A small network was trained on invented records. Each row is its activation on one of them, seen along a few directions.
Here are examples, each followed by its value of one field, GEK.
The word missing means that the record has no GEK.
Other fields move the rows too, some of them a lot.
Random noise pushes rows far along 6 fixed directions. That doesn't count. These rows show it; they differ only by the noise:
[  62  121  -39 -223   67  -41  -41  -24   -2   87   75  -49   21  212
 -194   61  405 -247  134  -23 -146  -56   45 -134 -268]
[-217  -29  106  146 -133 -311 -182  293  -33  -45   31  -97  -23  -57
  -30   42   25  -19   37 -161  292  -77 -305 -232  186]
[-192   40   80  -17 -285   72   19  195   16  115 -120   98  475  -25
   72   14   72  220  -76 -111  129 -128 -297   18  -23]
[-166    2   57  162 -149  111  181  105   59  160  -94  133  345 -121
   78    6   19  128   -6  -88  -79   -5 -147  152   43]
[ -76  -37  157  174   82  288  296 -144  132  179  124  313  300  -45
   16  150  -67 -139   35  -51 -389  227  -58  436  -97]
[ 115  -48 -102 -212   51   80  -34  -13   69   -6   54   44  198  120
   22  -73  240 -156  -17  -66 -208 -144  128 -141 -100]
[-164   25  118 -346 -114 -250 -442  245 -152 -173  129 -261   67   98
 -137  174  101 -134  -84 -160  503 -180 -507 -308   -2]
[   1 -102  115   55  -42   36  -22   38  160   15  149  309  278  155
   71    1   44 -100   -9 -116 -181  -13  -25  -28  -65]

[-328  -21  297  197 -415 -409 -339  397  -49 -162  282  -45   30   89
  127  157  -98  -80   67 -156  422  -40 -196 -314  243] -> nazu
[ 124   37 -327 -331  -94  239  122    3  -88   14 -121 -301  208  -89
  160 -212  333    1   -1    6 -248 -264  493 -169   98] -> luse
[ 149 -423    8   28  111  -64 -338   72  105 -348  267  148   -9   11
  239 -146 -295 -231 -165 -198  -47 -164   95 -299  295] -> nabok
[-203   22 -208  218 -268  -37  114  242 -118  103 -404 -264   51 -444
  166 -173   28  419  -27  -33  183 -172  -19  -45  295] -> sagez
[  79  113 -127 -301 -231  102  -62  161   25  128 -297   73  372  194
  -75 -186  365  268  -96    4   76 -284  -66 -279 -260] -> tovo
[  56   64  153 -192  156  -72 -164  -60   12   20  258   80  -83  272
 -258  227  232 -364  140  -54  -83   75 -130  -25 -278] -> nabok
[-103  -40   87  -85  -28  -44  -12   88  -34  -38  126 -163   42  -63
   -4  119   -9 -244   43  -88  -56   28  -56   25  179] -> pegu
[-102  190  205  282  -30  -83  262  -29   11  278  176  111 -174  175
 -209  192  273 -279  401   25 -402  264  275  140 -190] -> rik
[ 213  141 -284 -450  221  227   43 -280  -97   51 -122 -209  -82  104
  -95  -29  194    4  -39  173  -89  -56  186   57 -305] -> missing
[ 224 -336 -104    7   -5  113 -193   44  305 -218   58  385  281  142
  368 -317 -189  119 -228 -100 -196 -232  275 -288  121] -> sagez
[ 117 -225  183  342   -8   57   10  -66  392   21  103  721  194  297
  104 -135 -221   29  -13  -71 -385  137  104   15 -135] -> pegu
[ -77 -144   21  440   41 -132  162   75   74  104 -111   29 -154 -181
  -49  -98  -70   24  128  -46 -129   77  134    3  199] -> rik
[  77   90   41 -459   46  286  -74 -182  -13   16  -22   32  322   75
 -130  139   83   38 -126   34    9  -76 -177  138 -352] -> sagez
[ 139 -106  -36   40   95   18  -17  -20  126  -14  -65  197   76   64
  -37 -122   24  -11  -17  -34 -168  -50  164 -157  -31] -> tovo
[ 164 -234  -71 -184  249  -78 -264   22   -1 -229  178 -117 -153  -57
  -33  -48  -56 -380  -85 -152  -12 -149  -48 -233  185] -> nabok
[  24   -1  -13  127   60   72  215  -23   44  186 -121  117   30  -41
 -134  -17  141  -76  100  -21 -294   49    8   67  -64] -> dunu
[  33   43 -233  327   93 -179  128   24   80  138 -254   -5 -378 -133
 -121 -228  172  140  160   42 -148    4  255 -161   74] -> luse
[ -65  345  -54  294  -36 -169  351   -1   47  368 -144  -98 -335  100
 -278    4  440  -96  462  113 -354  169  404    2 -178] -> pegu
[ 150 -169 -141 -112  220  -70 -118  -72  -48 -195   70 -180 -250 -109
  104  -71  -88 -120 -118  -26   47  -52   61 -130  214] -> missing
[ 156 -109 -313 -238  105  445  155 -129   42   78 -285   86  384 -202
   10 -210  -91  184 -259    5 -269 -142   20  174  -45] -> fivu
[-246  196   81  269 -284 -101  267  244  -77  342 -222  -14  118 -170
 -132   33  182   86  196   -9  -50   31 -121   65   37] -> dunu
[ 157   82 -190 -320 -350  251   -7   49   71  143 -280  217  587  290
   96 -265  438  366  -67  -21 -148 -349  197 -258 -331] -> luse
[  57  184   53 -256   47  144  -12 -106   38   81   97   62  140  279
 -191  104  228 -159   83   59 -139   50  -30   68 -465] -> nazu
[  95 -368 -203  193  447  108   57 -108   45 -198    6 -123 -296 -485
   53 -176 -472 -149 -151  -86 -199  107   30  113  493] -> fivu
[-242   16  410  339 -174 -232  -38  124   51    4  309  231  -78  125
   44  213 -276  -42  103  -18  223  242 -252  113   94] -> missing
[ 118  114   34 -398  303   54  -49 -195  -63  -29  130 -117 -145  182
 -351  203  251 -325  124   58 -145   87   34   70 -372] -> rik
[  44  -98  360 -266   13  208 -216 -154  151  -99  270  544  417  380
  -73  234 -150  -62 -132  -40  -30  115 -281  119 -385] -> dunu
[ -22 -170   26  473    7  132  280  -66  190   70   65  313   80 -136
  247 -130 -102   25   68  -57 -426  137  329  153  151] -> nazu
[ 172 -175  217  260  -80 -353 -237  239  295  -40  249  588  106  489
 -101 -156  152 -203  143 -189 -249  -44   -9 -447 -165] -> fivu
[  58  171  226 -147  -74   68    0  -84   30  147  303  229  160  470
 -171  203  339 -343  225    8 -338  148  227    5 -415] -> tovo

Here are new rows. What is GEK for each?
[-107   54  176  392  148  -31  180  -70   36  170  -83  208 -118 -104
 -218  102 -106  -14  153   54 -140  292 -105  275  -57] -> tovo
[ 201   63  -60 -327  281  160  -96 -246    8   18   60   75 -122  184
 -266   80  151 -215  -46   73 -199   87   65   45 -370] -> tovo
[  83 -222   86  194    7  -27  -45    6  227  -47   -7  453  107   58
   60 -108 -159   93  -76  -53 -166  -23   82  -87    0] -> rik
[ 192 -143  148 -210  232  141 -113 -175  125  -43  302  348  168  261
 -210  125   15 -359  -56 -118 -316  100 -161   73 -239] -> fivu
[  18  163 -233 -394    3  157   26  -14 -138   36 -319 -360   52 -124
 -183  -88  187  121  -72   17   97 -176 -105   18 -139] -> pegu
[-209 -132  296  255   36   17  -13  -16   29  -55  234   36   29 -150
    6  238 -333 -136  -13  -58  107  260 -247  264  113] -> nazu
[-103 -156  110  103  482  -40  -14  -88 -131 -232  215 -303 -423 -394
 -167  254 -388 -407   -1  -73   61  317 -170  284  327] -> tovo
[ -30 -124 -170 -311 -268  197 -185  162  -62 -142 -155  -68  444 -116
  309 -128  -13  304 -262  -82  218 -338  -26 -134  136] -> nabok
[  53 -261   39  213   20  124  -26  -16  248  -99   83  383  205  -15
  232 -188 -307   60 -158  -97 -176  -30   61  -22  118] -> nazu
[ -56  -16  136   70 -254  -47  -91   63  -23 -123  172   78   94  113
  304    9  -98  110  -45   23   92  -31  164  -60  125] -> missing
